Each row below is a small network's average activation on inputs in which a field has the value named, seen along a few directions.
Values that are neighbours, or in one group, have similar rows; names and order tell nothing.
In the rows, zero is written as 500.
Strong random noise was added to every row along 9 fixed directions; ignore it. To show where, here is one row again and again, with new noise each time:
518; 521; 246; 625; 660; 568; 564; 457; 413; 735; 487; 531; 440; 316; 408; 457; 439; 602; 698; 506; 334; 466
493; 473; 358; 539; 654; 508; 563; 475; 561; 414; 492; 368; 459; 535; 544; 561; 523; 433; 452; 451; 467; 485
431; 681; 563; 310; 162; 445; 653; 529; 365; 621; 505; 616; 510; 538; 503; 330; 413; 561; 546; 574; 493; 670
408; 449; 546; 411; 598; 386; 695; 635; 321; 399; 371; 350; 452; 777; 509; 449; 554; 236; 561; 297; 628; 510
561; 472; 309; 633; 555; 494; 798; 472; 525; 287; 501; 241; 533; 823; 571; 604; 937; 480; 509; 536; 330; 515
485; 526; 442; 683; 904; 576; 397; 505; 428; 503; 475; 563; 542; 442; 492; 513; 536; 477; 673; 556; 398; 320
509; 635; 507; 519; 569; 593; 636; 472; 502; 601; 327; 578; 465; 325; 413; 524; 439; 355; 556; 569; 506; 555
498; 571; 532; 413; 208; 534; 208; 561; 396; 666; 458; 751; 497; 422; 431; 252; 216; 572; 510; 497; 596; 483
513; 418; 379; 514; 485; 356; 379; 519; 587; 644; 398; 434; 368; 448; 394; 414; 350; 420; 381; 315; 636; 433
317; 457; 509; 265; 491; 460; 565; 617; 251; 619; 508; 526; 385; 480; 483; 220; 81; 357; 565; 266; 605; 577
456; 499; 463; 520; 688; 557; 401; 519; 462; 551; 445; 558; 455; 378; 466; 427; 298; 397; 531; 443; 532; 432


Values of KABO:
duta: 453; 527; 900; 676; 656; 714; 344; 533; 324; 434; 493; 662; 657; 601; 468; 284; 727; 372; 627; 697; 433; 320
bagu: 416; 508; 745; 385; 572; 433; 616; 620; 298; 315; 557; 583; 638; 770; 514; 401; 666; 589; 687; 544; 475; 530
devot: 545; 517; 378; 571; 576; 431; 535; 519; 602; 624; 405; 388; 371; 385; 444; 598; 447; 440; 482; 402; 548; 494
nakar: 547; 386; 393; 452; 233; 309; 853; 419; 483; 549; 663; 265; 445; 647; 501; 470; 741; 680; 511; 430; 297; 792
fezi: 446; 461; 589; 469; 671; 398; 666; 485; 409; 586; 573; 567; 511; 497; 439; 518; 524; 614; 675; 499; 411; 468
garaz: 554; 605; 362; 441; 503; 293; 571; 505; 497; 706; 401; 413; 355; 320; 487; 837; 380; 548; 614; 381; 639; 587
nur: 600; 550; 272; 588; 390; 873; 749; 409; 463; 659; 456; 653; 531; 235; 437; 709; 533; 632; 774; 737; 321; 577
fomif: 445; 447; 570; 387; 381; 628; 639; 606; 319; 342; 486; 479; 571; 722; 526; 531; 525; 473; 577; 513; 542; 540
vip: 419; 591; 528; 452; 594; 547; 462; 503; 283; 650; 640; 558; 538; 382; 524; 420; 406; 615; 661; 469; 400; 487
voz: 588; 593; 541; 579; 348; 490; 38; 544; 298; 715; 573; 814; 613; 394; 515; 519; 547; 850; 813; 580; 510; 414
sosi: 594; 349; 419; 649; 513; 452; 595; 419; 569; 596; 527; 431; 452; 331; 395; 433; 594; 492; 463; 454; 400; 557
vebo: 579; 280; 351; 582; 382; 546; 589; 584; 341; 462; 418; 394; 602; 778; 435; 493; 648; 544; 620; 339; 477; 425
kupi: 500; 601; 460; 452; 374; 705; 696; 300; 579; 794; 514; 586; 419; 170; 392; 470; 369; 471; 439; 584; 419; 639
zuka: 440; 281; 453; 409; 606; 402; 680; 576; 447; 395; 619; 335; 434; 705; 570; 509; 645; 541; 558; 370; 481; 489
maz: 331; 661; 590; 256; 459; 241; 477; 451; 755; 555; 720; 463; 443; 210; 697; 564; 96; 634; 184; 588; 541; 647
The values of KABO form 5 separate groups.
Question: List the group mates of vebo, in the order listed.
Answer: nur, fomif
Question: List the group mates of fezi, in the order listed.
Answer: bagu, zuka
Question: List the group mates of maz, in the order listed.
Answer: devot, garaz
Question: List the group mates of nakar, in the order listed.
Answer: voz, sosi

Values of RIS:
sok: 455; 526; 317; 411; 444; 652; 804; 425; 316; 618; 702; 502; 583; 402; 529; 591; 575; 858; 797; 628; 224; 666
dad: 495; 580; 605; 425; 412; 430; 290; 588; 475; 490; 400; 674; 540; 534; 535; 649; 401; 639; 539; 453; 623; 387
semil: 336; 423; 604; 326; 832; 282; 631; 527; 413; 631; 440; 327; 351; 397; 461; 554; 325; 207; 506; 146; 692; 497
febuz: 600; 490; 331; 582; 584; 301; 294; 496; 633; 483; 563; 505; 520; 625; 517; 682; 649; 797; 482; 514; 503; 339
tuk: 307; 621; 819; 444; 659; 348; 501; 577; 477; 489; 506; 540; 493; 483; 521; 283; 359; 252; 444; 478; 564; 532
visef: 503; 381; 174; 699; 988; 618; 312; 509; 447; 313; 603; 254; 465; 604; 678; 785; 600; 502; 618; 314; 430; 307
zaker: 405; 539; 623; 236; 367; 439; 279; 474; 520; 305; 661; 495; 510; 464; 737; 609; 278; 555; 383; 470; 647; 671
zuvo: 596; 582; 359; 471; 57; 595; 612; 579; 311; 634; 378; 571; 428; 602; 450; 407; 379; 634; 660; 446; 492; 652
veb: 592; 369; 297; 518; 687; 197; 497; 459; 543; 769; 437; 424; 375; 404; 371; 701; 592; 601; 639; 305; 609; 422
vogi: 534; 456; 383; 367; 385; 304; 530; 509; 650; 428; 411; 225; 325; 548; 593; 683; 398; 306; 228; 289; 718; 680
posa: 370; 589; 565; 398; 813; 359; 372; 521; 317; 592; 618; 538; 574; 427; 655; 623; 472; 657; 715; 462; 484; 481
dipa: 750; 424; 124; 649; 405; 846; 467; 433; 351; 619; 393; 594; 568; 358; 391; 757; 626; 767; 837; 524; 390; 507
lepog: 362; 436; 875; 589; 756; 838; 262; 641; 388; 185; 512; 697; 598; 618; 521; 39; 324; 112; 381; 607; 512; 212
bas: 504; 325; 325; 560; 209; 588; 620; 439; 542; 637; 661; 500; 513; 527; 363; 152; 482; 656; 432; 630; 277; 490
sif: 596; 507; 315; 633; 417; 359; 619; 668; 299; 662; 235; 376; 474; 765; 410; 668; 798; 541; 815; 396; 560; 434
A value of RIS combines one of 5 hidden first parts with one of 3 second parts; all combinations occur once.
Question: Changing only the second part turns tuk into visef. dipa has the same second part as tuk; what does that change turn dipa into?
Answer: sok
Question: Changing only the second part turns posa into semil. sif has the same second part as posa; what does that change turn sif into?
Answer: lepog

Values of SER:
fivo: 560; 561; 622; 438; 132; 463; 568; 568; 535; 549; 284; 579; 428; 475; 400; 387; 386; 300; 394; 512; 666; 647
tobiv: 610; 414; 473; 503; 549; 827; 119; 542; 348; 268; 409; 578; 619; 612; 583; 742; 553; 517; 626; 371; 620; 378
zaf: 487; 554; 448; 654; 675; 443; 743; 576; 442; 582; 384; 447; 438; 611; 425; 485; 706; 435; 681; 553; 422; 429
kof: 657; 624; 561; 557; 262; 593; 381; 536; 434; 563; 313; 632; 530; 467; 443; 489; 584; 441; 579; 585; 529; 570
ger: 583; 335; 471; 544; 409; 428; 595; 520; 537; 234; 559; 365; 569; 857; 535; 505; 854; 564; 482; 481; 439; 472
dekif: 379; 332; 614; 382; 632; 293; 371; 620; 449; 386; 560; 465; 530; 752; 544; 421; 395; 456; 472; 322; 678; 340
memuv: 403; 422; 443; 439; 607; 518; 437; 570; 385; 285; 546; 297; 472; 666; 653; 542; 451; 310; 465; 311; 564; 501
sib: 455; 455; 443; 290; 356; 490; 464; 454; 395; 739; 616; 656; 440; 212; 452; 414; 159; 623; 565; 380; 511; 638
motul: 588; 528; 394; 652; 709; 957; 472; 545; 425; 250; 303; 470; 527; 540; 574; 740; 545; 260; 575; 510; 490; 433
beso: 480; 371; 369; 394; 541; 508; 389; 561; 426; 378; 598; 442; 450; 583; 621; 489; 276; 592; 515; 291; 531; 534
fid: 492; 411; 374; 459; 396; 729; 420; 439; 631; 261; 637; 392; 505; 553; 616; 492; 378; 495; 253; 500; 472; 520
nelip: 467; 445; 532; 501; 588; 502; 429; 468; 554; 582; 464; 508; 490; 442; 422; 530; 453; 513; 448; 477; 573; 401
pom: 308; 572; 612; 262; 678; 453; 474; 561; 243; 439; 634; 469; 512; 570; 723; 582; 334; 530; 660; 362; 568; 544
gami: 439; 572; 710; 364; 406; 538; 715; 503; 340; 437; 556; 565; 531; 512; 510; 336; 475; 387; 541; 580; 455; 686
mufem: 415; 608; 586; 304; 120; 207; 352; 590; 547; 589; 611; 603; 566; 596; 574; 446; 398; 779; 400; 579; 622; 541
A value of SER combines one of 5 hidden first parts with one of 3 second parts; all combinations occur once.
Question: Changing only the second part turns beso into ger. mufem has the same second part as beso; what does that change turn mufem into?
Answer: dekif
Question: Changing only the second part turns sib into gami. tobiv has the same second part as sib; what does that change turn tobiv into?
Answer: pom

Values of VUZ:
legim: 521; 453; 329; 419; 389; 548; 592; 537; 419; 413; 549; 470; 555; 627; 570; 607; 500; 674; 614; 444; 447; 570
tezur: 398; 513; 627; 339; 475; 367; 726; 608; 293; 504; 450; 512; 519; 666; 501; 470; 490; 448; 610; 450; 587; 591
fiz: 403; 540; 647; 475; 542; 739; 565; 567; 355; 480; 510; 647; 487; 489; 493; 204; 283; 334; 533; 512; 448; 518
pofar: 472; 612; 657; 490; 666; 357; 403; 546; 353; 547; 534; 593; 539; 501; 546; 528; 564; 585; 670; 545; 515; 430
dar: 469; 389; 497; 455; 444; 656; 479; 530; 375; 480; 546; 571; 514; 568; 463; 309; 475; 503; 587; 418; 463; 465
goref: 440; 479; 652; 541; 651; 515; 601; 462; 479; 552; 632; 571; 514; 323; 464; 208; 384; 409; 514; 546; 352; 526
suzas: 615; 556; 404; 456; 236; 494; 455; 475; 515; 572; 442; 532; 471; 451; 505; 590; 556; 635; 507; 489; 510; 653
fiven: 393; 453; 680; 563; 776; 375; 465; 511; 453; 548; 520; 520; 500; 540; 415; 431; 563; 417; 566; 515; 533; 318
vari: 456; 444; 646; 488; 570; 541; 23; 607; 437; 436; 440; 624; 548; 448; 535; 452; 243; 407; 430; 404; 715; 333
pape: 497; 600; 575; 430; 342; 487; 626; 501; 517; 458; 393; 438; 513; 526; 514; 614; 582; 278; 431; 525; 621; 625
zage: 523; 368; 500; 583; 449; 594; 527; 481; 517; 374; 531; 505; 567; 645; 467; 363; 555; 504; 457; 545; 445; 459
dudof: 556; 583; 439; 523; 422; 511; 446; 465; 634; 621; 418; 590; 428; 320; 425; 486; 362; 456; 423; 576; 532; 499
bup: 552; 475; 464; 525; 473; 417; 641; 448; 591; 647; 370; 422; 426; 446; 355; 598; 622; 433; 445; 443; 570; 493
runel: 441; 518; 417; 490; 692; 603; 687; 526; 427; 584; 456; 445; 395; 340; 505; 516; 338; 412; 632; 481; 423; 557
kabu: 590; 469; 438; 626; 375; 485; 484; 461; 646; 487; 465; 390; 493; 547; 422; 434; 631; 462; 315; 502; 463; 487
The values of VUZ form 5 separate groups.
Question: List the group mates of runel, in the order listed.
Answer: fiz, dudof
Question: List the group mates of dar, in the order listed.
Answer: fiven, bup
Question: List the group mates of suzas, in the order listed.
Answer: pofar, goref
Question: List the group mates of tezur, in the order listed.
Answer: legim, zage
